Each row below holds a small network's activations on one input, seen along a few directions.
In each table, some parts of the input vary, and every possible input appears once, in random order.
A made-up example of a description, with smaller parts first: ring(5) and (point or line(11) or (values(2) and line(6))).
Shared parts are said once, and a part with two or three values counts as separate values.
(in the rows, 128 means zero)

Other details of the inputs shift rows strongly along two fixed directions, in all tables alike. That doesn't count.

A family of inputs:
row 1: [193  76  97  50  97 180  31 108 194 157 135  75 174]
row 2: [ 89 180  98 181 166  67 175 117 112 108 115 160 110]
row 3: [  5 166  23  53  77  89  89 103 243 144 132 146 245]
row 4: [ 12 189 121 194 101 111 175 112 147 138 166 202 134]
row 5: [191  98 205 151  97 190 141 147  64 116 153 130  85]
row 6: [ 91 193 123 159 165  65 170 119 105 101 102 177 119]
row 7: [176  95 208 149 104 189 133 150  68 112 163 118  72]
row 8: [ 87 202 110 185 161  83 170 135 115  97 102 148 123]
row 9: [170  82 199 139 121 197 160 144  68 121 151 107  65]
row 10: [ 97 194 120 183 149  56 171 136 125 116 103 161 113]
row 11: [ 94 182 129 185 163  58 165 145 126 105  94 169 124]
row 12: [182  67 187 149 140 192 147 156  74 121 160 132  66]
row 13: [122  81 186 161  42 228 176 154 118 139 209 162  77]
row 14: [ 87 186 119 189 142  56 171 128 107 124 107 152 126]
row 15: [184 101 190 151 121 205 148 166  74 120 156 112  69]
row 16: [ 94 182 114 170 161  56 181 122 118 118 103 167 108]
row 17: [191  76 191 150 106 182 163 136  70 135 154 125  69]
row 18: [118  68 195 164  56 231 171 163 121 127 199 169  87]
row 19: [ 84 194 129 196 151  65 150 110 105 133 108 162 129]
row 20: [191  68 103  11 104 176  73 123 189 150 109  70 172]
row 21: [194  89 186 162 127 203 136 120  81 128 164 138  62]
row 22: [175  64  89  15 116 184  63 126 173 154 127  60 170]
row 23: [ 74 173  21  69 153  51  45  94 214 161  94 103 222]
row 24: [ 83 155  19  72 150  47  64 113 227 126  77 105 232]
row 25: [183  59 106  33  98 169  47  92 174 176 128  77 179]
row 26: [ 78 200 115 174 165  73 149 136  97 103 120 161 122]
row 27: [ 75 189 109 162 177  73 159 122  90 105 121 166 117]
row 28: [ 91 190 124 177 171  66 160 104 116 128 105 176 112]
row 29: [ 77 184 119 168 162  72 186 119  95 116  94 150 129]
row 30: [  8 189 114 179  98 118 199 137 143 119 148 187 135]
row 31: [172  60 203 150 127 183 149 148  74 119 155 121  67]
row 32: [179  84 199 160 100 180 145 153  80 129 164 108  62]
row 33: [ 78 177 115 188 176  66 155 148 111 109 112 159 122]
row 34: [193  46 106  22 110 163  62 127 195 148 113  84 174]
row 35: [ 90 177  35  65 141  43  55  92 229 157  76 113 223]
row 36: [173  83 202 136 116 190 143 136  60 114 163 124  67]
row 37: [184  66  89  36  95 168  48 135 185 162 140  61 167]
row 38: [ 76 186 110 180 183  74 150 107 100 132 124 166 110]
row 39: [187  45  90  33 115 174  56 121 190 138 125  78 176]
row 40: [ 64 166  37  69 141  42  47  86 214 160  90  92 223]
row 41: [181  55  83  23 108 168  58 121 178 164 140  67 162]
row 42: [ 80 185 122 165 158  65 169 111  88 109 106 167 131]
row 43: [ 76 171  30  56 133  50  81 107 208 145  65  87 240]
row 44: [174  94 205 152 108 196 150 158  75 119 151 101  70]
row 45: [ 66 179 126 181 170  64 152  98 101 130 119 155 111]
row 46: [ 92 192 104 194 153  67 165 130 119 106 114 155 115]
row 47: [197 104 190 156 109 202 135 149  77  99 161 133  74]
row 48: [ 83 190 104 173 174  83 180 121 108  99 102 153 118]
row 49: [185  50 111  41  91 162  51 133 185 153 116  70 192]
row 50: [ 85 191 107 170 170  76 163 113 100  91 114 170 120]
row 51: [187  63 200 152 120 184 156 145  71 124 145 133  80]
row 52: [194  80 109  24  91 176  63 137 196 148 108  64 177]
row 53: [176  72 209 162 115 182 139 162  82 117 155 116  72]
row 54: [197  81 111  21  87 169  47 129 189 140 121  81 179]
row 55: [176  72 193 148 112 181 155 139  73 131 164 114  57]
Each input here is: values(5) and (point or (values(2) and ring(5))).
Changing only the values(5) part turns row 49 into row 43. The same change can be made to row 33. Which row results?
Answer: row 15
Which other rows agree with row 1 in the values(5) part? List them by row number.
Answer: row 4, row 19, row 21, row 23, row 25, row 28, row 35, row 38, row 40, row 45
Change only the values(5) part in row 3. List by row number the other rows that result.
Answer: row 4, row 13, row 18, row 30
Change only the values(5) part in row 48. List by row number the other rows that result.
Answer: row 2, row 21, row 39, row 50
Change only the values(2) part in row 36. List by row number the other rows that result.
Answer: row 7

A family of inputs:
row 56: [134  86 120  91 116 188  93 105 135 158 165 103 127]
row 57: [143 104 119  68  77 170  82 148 184 130 140 110 168]
row 58: [ 34 169  97 163 160  34 125  92 142 154 110 152 161]
row 59: [168 135 151 157 156 154 162 158 104  94 127 151  80]
row 60: [100 196  78 170 187  65 143 112 128 104 109 171 126]
row 61: [102 118 159 169 119 156 147 123  93 143 183 152  78]
row 62: [147  99 120  82  93 133  77 141 196 145 107  99 183]
row 63: [ 74 167  80 144 187  61 186 139 120  90  93 151 130]
row 64: [169 119 199 204 103 153 156 131  89 137 150 159  74]
row 65: [ 65 168  54  84 166  15 111 123 160 118  58  89 208]
row 66: [177 138 149 160 151 149 150 118  90 109 137 165  80]
row 67: [200 107 116  74 115 132  56 108 149 151 113  78 156]
row 68: [197 109 125  63 114 135  75 136 159 139  95  72 158]
row 69: [155 134 155 128 103 183 148 144 124 116 135 136 112]
row 70: [182 115 142 133 145 164 116 123 105 108 141 146 103]
row 71: [ 65 171  29  78 191  39 101  68 171 144  93 140 183]
row 72: [197 103 142 103 121 145  64 122 123 136 124  87 137]
row 73: [147 124 180 195 112 137 135 132 104 132 143 154 101]
row 74: [105 203 101 185 174  39 125 116 113 120  96 134 130]
row 75: [174  78 118  48 115 129  99 135 142 137  97  58 160]
row 76: [ 53 179 148 221 160  52 183  99  89 147 124 182  96]
row 77: [198 104 141  96 122 148  87 154 140 130 110  74 131]
row 78: [143 122 154 139  90 174 137 164 138 119 155 136 107]
row 79: [ 45 161  43  89 139  76 138 127 179 119  96 113 196]
row 80: [ 69 176  64 116 182  44 178 121 136  97  78 152 155]
row 81: [160  74  91  58 152 158  74  99 151 152 142 100 137]
row 82: [ 62 219 139 207 131  78 200 146 112  99 122 196 104]
row 83: [188 131 180 161 146 170 179 153  82  93 130 163  62]
row 84: [168  75 113  61 122 131  95 147 144 134 104  51 155]
row 85: [138  57 126  69  89 142 103 144 170 144 116  84 175]
row 86: [123  95 172 174 113 133 183 163 103 124 131 128  96]
row 87: [123 107 126  95 105 163 158 137 127 119 128 115 136]
row 88: [ 79 218 106 184 195  55 181 138 111  77  88 188 121]
row 89: [148 105 147 115 151 122  88 106  95 150 130  94 119]
row 90: [146 120 146 152  91 171 118 136 128 131 173 142 104]
row 91: [134  93 196 200 126 153 155 126  78 155 167 143  61]
row 92: [123  80 136  88  96 175  85 110 137 157 175 118 133]
row 93: [ 39 189 133 193 133  71 225 145  94  98 124 183 106]
row 94: [ 37 155  49  91 120  64 134 135 189 124 109 121 193]
row 95: [156  96 176 152 152 166 193 159  60  83 135 147  70]
row 96: [117  92 157 120  90 168 157 159 113 111 154 128 117]
row 97: [150  99 110  88  95 132  81 145 203 151 110  93 174]
row 98: [164  81 114  73 139 132  56 103 136 168 130  63 141]
row 99: [120 102  91  56 114 158  80  84 162 167 143 103 164]
row 100: [152 124 176 160 155 121 136 107  59 146 135 120  75]
row 101: [ 77 197 139 246 150  56 173 127 108 124 121 182 103]
row 102: [ 69 187  51 104 113  65  94  96 195 141 118 148 194]
row 103: [158 108  95  83  99 179  72 115 172 143 147 102 159]
row 104: [151 129 148 137 109 187 141 155 129 114 142 128 109]
row 105: [152 102 132 102  79 177  81 126 153 137 165 126 143]
row 106: [ 47 155  56  96 130  24 135 117 196 141  70 118 211]
row 107: [184 124 174 135 131 142 116 156 101 113 111 103 110]
row 108: [168 113 123  96  93 186  96 110 146 140 147 120 140]
row 109: [ 44 169  76 118 156  87 113  85 142 141 125 141 168]
row 110: [134 148 168 162 118 174 160 154 102 100 138 151 102]
row 111: [150 128 149 145 110 182 119 123 110 120 155 141 116]
row 112: [121 114 189 173 109 172 164 118  71 143 186 164  60]
row 113: [166 122 208 192 102 156 175 159  99 125 132 153  76]
row 114: [134  81 128  74  98 185 129 144 135 118 135  98 150]
row 115: [153 103 178 164 169 168 155 116  53 118 161 159  56]
Describe the family of inputs behind these rows.
Answer: values(3) and line(4) and ring(5)
Changing only the values(3) part turns row 85 into row 86. The same change can be made to row 57. Which row results?
Answer: row 78
Changing only the values(3) part turns row 112 into row 61. The same change can be made to row 64. Which row results?
Answer: row 101
A walk changes only the ring(5) part. It starts at row 68 and steps to row 83. List the rest of the walk in order.
Answer: row 69, row 82, row 113
Change only the values(3) part in row 103. List by row number the other rows that result.
Answer: row 108, row 111
